Each row below holds a small network's activations on one input, seen along a few directions.
In each table, some parts of the input vary, and every possible input appears once, in random order.
A made-up example of a description, with smaller parts first: one of 2 separate values, together with either a single point or one of 9 places around a ring or (one of 4 places along a line, together with one of 5 places around a ring).
Shared parts are said once, and a part with two or three values counts as separate values.
In the rows, zero is written as 128.

A family of inputs:
r1: [148  89  87 113  98  74 115 179 142 121 127 114]
r2: [103  95 141 135 148 121 133 120  81 127 135  99]
r3: [128 148 106 122 128  92 133 116 180 111 124  73]
r4: [116 101 106 117 126  88 131 147 132 110 123  65]
r5: [156 140  91 121  97  90 128 140 183 121 133 111]
r6: [101 138 173 160 167 184 147  70  96 136 134 142]
r7: [144 140 159  87 130 179 104 218  98 143 102 200]
r8: [119 135 162 154 142 179 132  87 104 149 136 193]
r9: [133  84 129 126 119 115 118 151  91 138 136 151]
r10: [144 169 120 140 113 137 124 100 156 135 132 152]
r11: [116 171 134 135 140 150 143  80 144 117 126 107]
Question: What do these inputs look like to the network?
Answer: either a single point or (one of 2 separate values, together with one of 5 places around a ring)
Question: Start at r4 and move only the place on the ring of 5, one step at a time. The first step leads to r3. Which rows follow, in order?
Answer: r11, r6, r2

A family of inputs:
r12: [114  66 106 117 119  75 117 140 109 119 122  72]
r13: [129 107  96 138 118  76 139 102 149 100 133  49]
r14: [157 163  88 125  88  88 119 125 192 134 138 133]
r15: [123 156 161 156 145 200 141  63  95 141 133 165]
r16: [160 161  98 121  82 110 117 144 166 120 129 121]
r17: [125 149 130 134 146 130 135 106 191 125 122 141]
r18: [123 156 150 106 159 150 133 147 137 116 106 117]
r19: [121 110  89 143 120  57 135  87 176 117 143  62]
r20: [116 116 113 121 130  74 132 132 122 104 129  36]
r21: [148 122 108 102  83 106 101 179 129 139 118 142]
r22: [152 172 111  95 100 113 109 168 138 122 124 108]
r23: [126 151 130 125 139 154 139 119 168 118 111 130]
r24: [119 104 152 108 143 147 121 161 127 134 100 151]
r25: [113 166 179 142 160 194 137  92  64 142 128 153]
r26: [160 115 101 116  98 104 119 193 130 133 137 153]
r27: [116 161 157 167 150 181 137  53 118 150 143 175]
r28: [124  59 102 134 133  72 134 157 110 115 143  83]
r29: [104 118 174 135 149 194 124 102  53 153 126 193]
r30: [110 109 175 153 151 190 136 116  57 152 151 207]
r31: [120  99 142 122 149 146 135 173 127 125 126 168]
Question: What do these inputs look like to the network?
Answer: one of 4 places along a line, together with one of 5 places along a line
Question: The inputs of r21 and r29 match in every part but the place on the line of 4. If r22 is changed in the same way as r21 into r29, which row does it become?
Answer: r25
